These are the activations of a small network on made-up records, seen along a few directions, one row for each record.
After each row come some of the record's fields: H, L, S, Z, N.
The largest differences between rows may come from other fields.
In the rows, 500 means zero.
Random noise pushes rows far along 6 fixed directions. That doesn't count. These rows show it; they differ only by the noise:
[519 388 345 256 695 403 436 440 518 422 608 582 405 245 487 369 453 415
 301 415 408 577 619 576 367]
[450 684 699 660 281 545 585 550 339 392 351 342 457 511 464 693 694 580
 598 643 585 542 398 366 476]
[628 411 458 416 543 349 535 404 527 242 625 376 564 862 663 697 193 421
 374 658 448 569 337 456 658]
[581 461 492 447 581 389 484 470 495 433 401 521 569 377 454 588 523 511
 494 510 557 523 481 559 431]
[396 604 593 659 445 587 502 454 431 422 583 442 414 444 462 631 518 525
 548 551 252 346 642 316 299]
[442 503 418 342 486 466 537 539 442 414 542 446 241 292 513 347 642 393
 303 427 487 702 546 562 523]
[397 580 428 372 361 552 596 566 410 374 603 357 138 387 575 330 655 389
 248 467 405 702 577 541 588]
[652 401 620 572 583 237 497 432 495 336 349 433 740 742 504 856 365 478
 644 641 735 603 154 396 602]

[531 327 439 682 596 308 523 522 725 608 447 484 363 745 557 601 393 259
 647 276 532 582 417 536 800] | H: h2 / L: l2 / S: s4 / Z: z1 / N: n1
[650 598 546 328 436 575 515 528 395 485 302 537 807 432 456 492 559 762
 454 661 779 507 376 686 441] | H: h2 / L: l2 / S: s3 / Z: z1 / N: n2
[770 474 373 285 469 358 576 508 565 300 411 402 617 751 643 593 313 539
 239 667 635 624 390 776 794] | H: h2 / L: l2 / S: s4 / Z: z2 / N: n2
[426 438 520 533 570 400 430 502 518 542 498 552 410 472 451 465 495 402
 523 420 560 572 454 382 522] | H: h2 / L: l4 / S: s4 / Z: z1 / N: n2
[475 474 676 656 403 443 550 485 407 424 541 363 630 739 545 661 474 403
 557 609 604 610 132 355 640] | H: h2 / L: l2 / S: s1 / Z: z1 / N: n1
[598 423 427 404 603 489 469 409 574 470 573 534 646 727 592 541 215 541
 495 552 441 407 488 508 503] | H: h1 / L: l2 / S: s3 / Z: z1 / N: n1
[577 601 356 202 453 701 546 519 479 515 508 569 583 451 574 292 459 737
 280 614 504 416 703 769 416] | H: h2 / L: l3 / S: s3 / Z: z2 / N: n2
[494 441 497 432 601 367 420 538 492 573 379 603 474 272 396 400 634 444
 545 389 705 645 410 509 487] | H: h1 / L: l4 / S: s4 / Z: z1 / N: n2
[409 642 569 470 363 562 520 545 339 385 558 424 287 479 494 472 585 475
 438 607 559 638 481 281 437] | H: h2 / L: l1 / S: s4 / Z: z2 / N: n2
[649 535 517 570 413 430 552 494 560 445 377 409 521 685 544 690 482 501
 542 568 512 439 474 569 639] | H: h1 / L: l2 / S: s1 / Z: z2 / N: n1
[626 467 329 211 471 412 538 547 549 430 495 499 379 583 639 351 422 436
 245 479 632 692 468 742 747] | H: h2 / L: l4 / S: s4 / Z: z1 / N: n2
[338 605 591 496 487 598 463 551 437 598 535 522 391 540 476 434 520 551
 667 514 572 529 459 249 446] | H: h1 / L: l4 / S: s3 / Z: z2 / N: n1
[459 398 534 565 437 419 562 496 423 416 572 376 474 501 538 475 605 315
 372 480 516 681 272 542 681] | H: h1 / L: l2 / S: s1 / Z: z1 / N: n2
[629 366 392 420 563 463 503 400 570 468 623 559 670 606 591 492 318 486
 378 500 420 402 527 671 522] | H: h2 / L: l3 / S: s1 / Z: z1 / N: n2
[391 573 565 729 383 607 551 532 521 571 490 433 365 597 488 537 578 494
 638 428 371 391 580 407 560] | H: h1 / L: l2 / S: s3 / Z: z1 / N: n1
[477 627 572 582 420 528 506 595 496 664 265 582 342 359 407 514 705 572
 702 450 694 491 608 465 417] | H: h2 / L: l3 / S: s4 / Z: z2 / N: n1
[538 561 365 308 442 688 555 541 515 592 538 542 605 643 647 303 391 659
 409 547 489 389 611 744 614] | H: h2 / L: l4 / S: s3 / Z: z2 / N: n1
[464 386 542 690 496 353 550 537 533 526 396 399 423 605 470 554 620 330
 594 377 642 678 274 461 779] | H: h1 / L: l2 / S: s3 / Z: z1 / N: n2
[536 389 411 446 602 358 504 482 591 492 498 514 380 582 567 537 438 392
 532 423 524 596 499 526 577] | H: h1 / L: l3 / S: s2 / Z: z2 / N: n1
[563 316 329 497 658 485 458 329 614 458 795 585 609 567 571 488 224 412
 337 476 120 268 693 563 401] | H: h1 / L: l3 / S: s1 / Z: z1 / N: n2
[498 465 340 222 536 626 487 469 461 464 706 580 521 432 568 237 403 583
 203 555 413 506 626 617 409] | H: h2 / L: l3 / S: s3 / Z: z1 / N: n2
[691 535 475 515 387 477 579 560 620 526 245 463 588 658 585 594 505 575
 595 510 583 430 495 720 673] | H: h1 / L: l4 / S: s2 / Z: z1 / N: n1
[592 553 526 519 511 436 498 533 556 509 300 526 489 511 464 640 508 552
 611 532 586 454 551 536 488] | H: h1 / L: l2 / S: s4 / Z: z2 / N: n1
[441 607 583 600 450 495 491 553 436 504 389 481 429 325 375 563 648 565
 573 505 552 499 568 414 418] | H: h2 / L: l1 / S: s4 / Z: z2 / N: n2
[428 391 465 468 567 449 502 473 529 464 704 451 379 621 584 455 392 312
 494 408 467 656 419 413 598] | H: h1 / L: l1 / S: s1 / Z: z1 / N: n1
[490 422 444 721 545 444 516 457 593 530 585 500 479 306 435 584 570 361
 509 364 185 313 710 616 470] | H: h1 / L: l1 / S: s1 / Z: z2 / N: n2
[416 438 459 484 505 388 506 550 519 468 503 429 214 493 517 401 582 301
 408 387 554 758 403 453 683] | H: h1 / L: l2 / S: s4 / Z: z1 / N: n2
[492 535 579 505 460 400 520 567 407 422 346 423 404 283 391 544 764 438
 466 503 644 687 408 458 500] | H: h2 / L: l2 / S: s2 / Z: z2 / N: n2
[492 706 483 591 238 656 637 662 526 585 323 425 277 401 498 413 779 559
 514 421 477 451 717 704 588] | H: h2 / L: l1 / S: s4 / Z: z1 / N: n1
[559 590 458 412 415 540 536 549 459 485 338 494 450 241 439 451 707 605
 400 497 509 492 644 681 434] | H: h1 / L: l2 / S: s2 / Z: z2 / N: n2
[385 418 553 710 500 493 492 457 558 519 689 409 438 767 570 552 379 279
 552 427 300 447 388 319 632] | H: h2 / L: l4 / S: s1 / Z: z1 / N: n2
[363 351 478 616 639 401 463 487 566 594 605 536 368 511 484 409 469 309
 594 290 485 601 413 370 605] | H: h1 / L: l4 / S: s3 / Z: z1 / N: n2
[375 577 551 770 394 545 520 557 566 551 523 456 214 527 489 541 581 435
 618 388 301 397 663 362 531] | H: h1 / L: l4 / S: s4 / Z: z1 / N: n2
[481 454 482 706 499 482 523 515 563 584 413 503 444 316 398 535 677 444
 558 341 348 381 638 585 507] | H: h1 / L: l2 / S: s2 / Z: z1 / N: n2
[432 668 561 820 438 662 523 544 555 646 376 488 465 331 360 614 699 581
 717 429 255 168 812 514 342] | H: h1 / L: l1 / S: s3 / Z: z2 / N: n2
[465 384 369 664 537 473 559 529 631 631 546 482 375 495 508 405 567 345
 500 253 355 469 559 690 735] | H: h1 / L: l2 / S: s3 / Z: z1 / N: n2
[432 370 398 490 674 458 448 492 631 614 599 623 336 506 522 372 407 392
 513 317 441 531 602 456 508] | H: h2 / L: l3 / S: s4 / Z: z1 / N: n1
[398 465 643 562 616 384 397 511 455 595 393 600 502 239 327 543 666 476
 729 420 700 594 371 298 315] | H: h1 / L: l4 / S: s1 / Z: z2 / N: n2
[663 303 497 261 827 282 312 342 506 415 499 676 847 406 442 596 257 486
 514 560 616 517 313 406 229] | H: h2 / L: l2 / S: s2 / Z: z1 / N: n1
[456 300 508 516 782 310 363 412 565 526 608 613 576 585 450 553 298 392
 643 448 581 562 323 224 505] | H: h1 / L: l4 / S: s3 / Z: z2 / N: n2
[505 343 346 312 821 428 359 357 605 514 703 723 491 292 472 419 287 465
 442 401 265 375 766 453 173] | H: h2 / L: l3 / S: s2 / Z: z2 / N: n1
[553 668 449 410 370 577 534 551 482 426 400 479 283 401 505 492 606 617
 390 592 452 462 781 550 399] | H: h1 / L: l3 / S: s4 / Z: z2 / N: n2
[576 539 510 578 488 462 479 461 551 437 503 482 552 689 530 685 333 523
 508 621 400 338 573 444 529] | H: h2 / L: l4 / S: s4 / Z: z2 / N: n2
[598 439 439 346 588 600 442 381 527 465 668 613 785 782 643 518 104 660
 479 676 431 323 532 462 357] | H: h2 / L: l3 / S: s3 / Z: z1 / N: n1

Here are new rows. What are their fields?
[540 624 560 440 364 603 499 472 355 365 504 464 596 567 532 562 428 676
 381 747 492 435 506 449 378] | H: h1 / L: l2 / S: s4 / Z: z1 / N: n2
[642 492 544 665 645 496 425 384 562 578 335 654 919 350 343 742 437 732
 696 546 384  80 686 599 212] | H: h1 / L: l2 / S: s3 / Z: z2 / N: n2
[513 435 408 430 557 368 520 499 513 388 536 446 371 347 484 503 586 361
 332 472 399 596 549 582 549] | H: h1 / L: l2 / S: s2 / Z: z2 / N: n2
[562 543 603 632 483 556 483 443 488 535 406 545 777 648 468 673 412 665
 649 642 547 309 457 423 370] | H: h2 / L: l3 / S: s3 / Z: z1 / N: n2
[443 549 441 459 555 698 455 509 525 712 469 658 551 228 411 290 592 635
 543 384 386 285 752 629 277] | H: h1 / L: l2 / S: s3 / Z: z1 / N: n1
[622 538 441 373 550 396 487 536 552 481 352 536 461 445 481 528 481 528
 546 499 633 536 549 572 511] | H: h1 / L: l1 / S: s4 / Z: z2 / N: n1
[547 589 604 524 475 423 482 524 467 441 331 500 547 520 455 642 515 612
 599 617 661 520 436 404 474] | H: h1 / L: l4 / S: s4 / Z: z2 / N: n2
[522 507 615 619 437 445 517 447 424 366 557 381 654 645 510 707 429 499
 523 654 488 496 329 387 558] | H: h1 / L: l1 / S: s1 / Z: z2 / N: n2
[506 412 502 587 605 415 485 494 585 538 501 498 577 586 473 594 424 450
 595 450 529 488 436 493 601] | H: h2 / L: l1 / S: s3 / Z: z2 / N: n2
[436 535 420 603 551 581 496 536 614 645 476 591 320 355 453 444 563 511
 538 356 337 356 812 580 404] | H: h2 / L: l3 / S: s4 / Z: z2 / N: n2
[581 521 528 488 479 431 505 503 472 357 431 444 519 669 525 622 433 528
 443 652 599 569 388 440 587] | H: h1 / L: l2 / S: s4 / Z: z1 / N: n2
[582 409 513 481 638 316 441 507 531 467 385 561 561 486 424 587 475 452
 580 489 732 639 353 424 524] | H: h2 / L: l1 / S: s4 / Z: z1 / N: n2
[745 645 445 404 268 529 642 567 506 397 230 413 543 553 564 590 625 696
 401 662 618 477 595 808 618] | H: h1 / L: l3 / S: s2 / Z: z2 / N: n2
[535 415 486 246 528 301 498 507 394 358 520 431 418 526 557 442 509 352
 350 572 779 891 182 445 648] | H: h1 / L: l2 / S: s1 / Z: z2 / N: n1
[647 540 528 565 595 567 422 425 582 582 340 640 789 494 417 642 395 733
 691 543 423 129 670 546 263] | H: h1 / L: l2 / S: s3 / Z: z1 / N: n1
[487 341 489 493 706 430 393 360 538 489 703 594 626 634 508 538 260 407
 519 518 429 446 408 302 359] | H: h2 / L: l3 / S: s1 / Z: z1 / N: n2
[490 456 519 558 530 577 503 417 515 501 663 501 661 604 558 519 353 475
 480 525 318 349 491 496 474] | H: h2 / L: l2 / S: s1 / Z: z1 / N: n1
[533 684 497 549 236 589 618 585 489 456 385 394 294 665 588 555 587 598
 449 602 532 503 606 579 641] | H: h1 / L: l3 / S: s4 / Z: z2 / N: n2
[641 512 428 241 545 463 475 435 472 274 595 471 597 526 542 582 308 561
 252 718 413 488 531 524 394] | H: h2 / L: l2 / S: s2 / Z: z2 / N: n2
[455 370 454 452 717 545 389 451 534 698 524 697 682 264 410 371 463 514
 602 338 494 405 547 559 273] | H: h2 / L: l2 / S: s3 / Z: z1 / N: n1
[663 483 462 362 626 407 445 452 561 552 323 660 660 336 437 564 493 617
 598 523 631 424 597 620 298] | H: h1 / L: l3 / S: s1 / Z: z2 / N: n1
[603 607 501 642 262 521 627 628 597 560 242 379 454 783 592 565 570 544
 545 509 611 463 485 707 858] | H: h2 / L: l4 / S: s4 / Z: z1 / N: n2
